[[-0.19 -0.06  1.66 -0.53  0.66  1.52 -0.78 -0.47 -1.18 -0.30]
 [ 0.05  1.31 -3.80  1.72 -0.58  1.98  0.72  0.71 -0.42  0.68]
 [-0.42  2.34 -1.55  1.39 -0.62 -0.46  1.43 -0.25  0.10 -1.05]
 [-0.21  0.79  0.13  0.50 -0.72  0.97  2.41  1.81 -0.94 -0.44]
 [ 0.43 -1.05 -0.56  1.37 -1.05  3.70 -0.33 -0.35 -0.02 -0.59]
 [ 0.46  1.06 -1.22  0.57  0.69  4.36  6.22  0.02  0.03  0.37]]
Counting starts at 1.
The entry in row 1 and column 3: 1.66
The entry in the top-right corner -> -0.30
The entry at row 3, column 3: -1.55
The entry just right of 0.79?
A: 0.13
The entry in row 1 and column 2: -0.06
The entry in the top-left corner?
A: -0.19
The entry directly below -0.78 is 0.72
The largest entry is 6.22
The bottom-left entry?
A: 0.46
The entry in row 3 and column 2?
A: 2.34
The bottom entry of the column that holds the smallest entry?
A: -1.22
The entry directly above 0.97?
A: -0.46
The entry directly above -0.44?
A: -1.05
The top entry of the column that holds the largest entry: -0.78
The entry at row 2, column 3?
A: -3.80
The bottom-right entry -> 0.37
The entry directly above -0.58 is 0.66
The entry just right of the smallest entry is 1.72
The entry at row 2, column 1 -> 0.05
The entry directly above the largest entry -> -0.33
The entry at row 2, column 2: 1.31
The entry just right of 0.57 -> 0.69
The entry directly below -0.62?
A: -0.72
The entry just right of -0.21?
A: 0.79
The entry directly below -0.58?
A: -0.62

Questions about the array below.
1) Which number is the 3rd largest entry?
2) Which number is the entry just right of 3.94?
3) Which number is the bottom-left entry?
4) Which number is the first entry, reading row by row?
5) Which number is the bottom entry of the column that holds the largest entry?
6) Which number is the second entry from the end, reading row by row?
7) Which number is the second smallest entry?
8) Which number is the entry in the top-right corner?
[[-1.32  2.95 -0.65 -1.83 -3.98 -4.19  1.15  3.98  2.72 -4.27]
 [-2.46 -5.56  4.40  1.86 -1.41 -4.19  3.94 -6.23 -2.46  5.09]]
1) 3.98
2) -6.23
3) -2.46
4) -1.32
5) 5.09
6) -2.46
7) -5.56
8) -4.27

B = [[-0.75, 0.22, 1.05, 1.42], [-1.49, 1.56, 2.66, 3.55], [-0.49, 0.18, 1.07, 1.41], [1.35, -4.29, -0.06, -0.06], [-0.14, 1.58, 1.51, 0.74], [-0.58, 0.90, -1.17, 0.16], [-0.51, 0.72, -1.28, 0.18], [-0.09, 0.80, 0.90, 0.24], [1.38, 1.84, 2.31, -4.73], [1.01, -2.95, 0.30, 0.19], [2.44, 1.82, 1.72, -4.74]]
The entry just right of -2.95?
Answer: 0.30
The largest entry?
Answer: 3.55
The entry just right of 1.56?
Answer: 2.66
The entry just right of 1.84?
Answer: 2.31
The entry just left of -1.28?
Answer: 0.72
The entry just right of 1.05: 1.42
The entry just left of 1.41: 1.07

arr =
array([[138, 168, 212, 126],
       [ 42, 168, 191, 169],
       [141, 142, 141, 141],
       [ 61, 163, 182, 163],
       [141, 141, 141, 141],
       [105,  64, 151,  68],
       [195, 150, 178, 110],
       [146, 139, 139, 139]])
Counting starts at 1.
Report the entry at row 2, column 1.
Answer: 42
The entry at row 2, column 3 is 191
Report the entry in row 3 and column 1.
Answer: 141
Report the entry in the bottom-left corner.
Answer: 146
Report the entry at row 1, column 1.
Answer: 138
The entry in row 1 and column 2 is 168
The entry directly below 105: 195
The bottom entry of the column that holds the largest entry: 139
The top entry of the column that holds the largest entry is 212
The entry in row 2 and column 2 -> 168
The entry just right of 178 -> 110
The entry in the bottom-right corner -> 139
The entry in the top-right corner is 126
The entry just right of 150 is 178

array([[105,  78,  53,  69, 131, 194, 119, 142,  58, 129,  36],
       [ 89,  55,  31,  52, 127, 191, 124, 185,  62, 104,  36],
       [ 99,  49,  53,  52, 127, 161, 159, 124,  62, 128,  27],
       [163,  79,  99,  52, 127, 161, 124, 129,  63, 139,  36],
       [101,  74,  47,  80, 134, 176, 124, 136,  55, 131,  36],
       [120,  38,  65,  33, 118, 139, 152, 134,  71, 131,  36]])
Indices start at 1.
The entry just right of 79?
A: 99
The entry directly below the largest entry?
A: 191
The entry at row 3, column 1: 99
The entry just left of 152?
A: 139
The entry in row 1 and column 1?
A: 105
The entry in the bottom-right corner?
A: 36
The entry directly above the smallest entry: 36
The entry just left of 31 -> 55
The top entry of the column that holds the smallest entry?
A: 36
The entry directly below 105 -> 89
The entry in row 1 and column 2?
A: 78
The entry just left of 47?
A: 74
The entry just right of 63: 139
The top entry of the column that holds the largest entry: 194
The entry directly below 47?
A: 65
The entry in row 1 and column 3: 53
The entry just left of the smallest entry?
A: 128
The entry directly below 80?
A: 33
The entry in the bottom-left corner: 120
The entry in row 3 and column 2: 49
The entry in row 3 and column 3: 53

[[ 6.43  2.21 -3.41  0.42]
 [-2.72  0.95  3.45  2.52]
 [-0.08  0.11 -0.16 -0.14]
 [-0.21  0.11  0.16  0.33]]
Find the fourth entry, reading row by row.
Answer: 0.42
Find the 5th entry from the end, reading row by row.
Answer: -0.14
The 1st entry in reading order: 6.43
The last entry, reading row by row -> 0.33
Find the entry directly above 0.95.
Answer: 2.21
Find the 5th entry, reading row by row.
Answer: -2.72
The third entry on the diagonal from the top-right corner -> 0.11
Find the entry directly below 0.42.
Answer: 2.52
The bottom entry of the column that holds the smallest entry is 0.16
The bottom-left entry: -0.21
The top entry of the column that holds the smallest entry is -3.41

Read these off the grid that follows. Indices start at 1.
1) The entry just left of 6229?
2) The entry in row 1 and column 3?
3) The entry in row 3 and column 1?
4) The entry directly above 6121?
5) The bottom entry of the column that holds the largest entry?
6) The entry in the top-right corner?
7) The entry directly above the smallest entry?
8) The minimum?
[[7233, 9264, 6809, 3646, 5163, 4775],
 [6064, 6131, 5994, 6229, 6116, 6106],
 [5784, 3668, 6146, 4663, 6268, 4827],
 [3953, 8992, 2873, 6864, 2958, 6129],
 [5663, 4026, 6047, 4757, 6052, 4903],
 [6121, 6168, 6060, 6266, 6170, 6160],
 [3753, 2686, 4229, 6020, 4899, 5614],
 [4620, 5495, 4931, 4995, 4380, 5247]]
1) 5994
2) 6809
3) 5784
4) 5663
5) 5495
6) 4775
7) 6168
8) 2686

Questions about the row below.
1) Report the last entry.
2) Report the entry just left of -1.395.
3) Report the 3rd entry.
4) Report the entry just left of the largest entry.
5) Report the 3rd-last entry.
6) Report the entry just left of -1.037.
7) Report the first entry.
8) Report the entry just left of the smallest entry.
array([-1.047, -1.156, -0.856, -1.061, -0.177, -0.266,  1.378, -1.983,
       -1.037, -1.573, -1.073, -1.395, -0.910, -0.864])
1) -0.864
2) -1.073
3) -0.856
4) -0.266
5) -1.395
6) -1.983
7) -1.047
8) 1.378
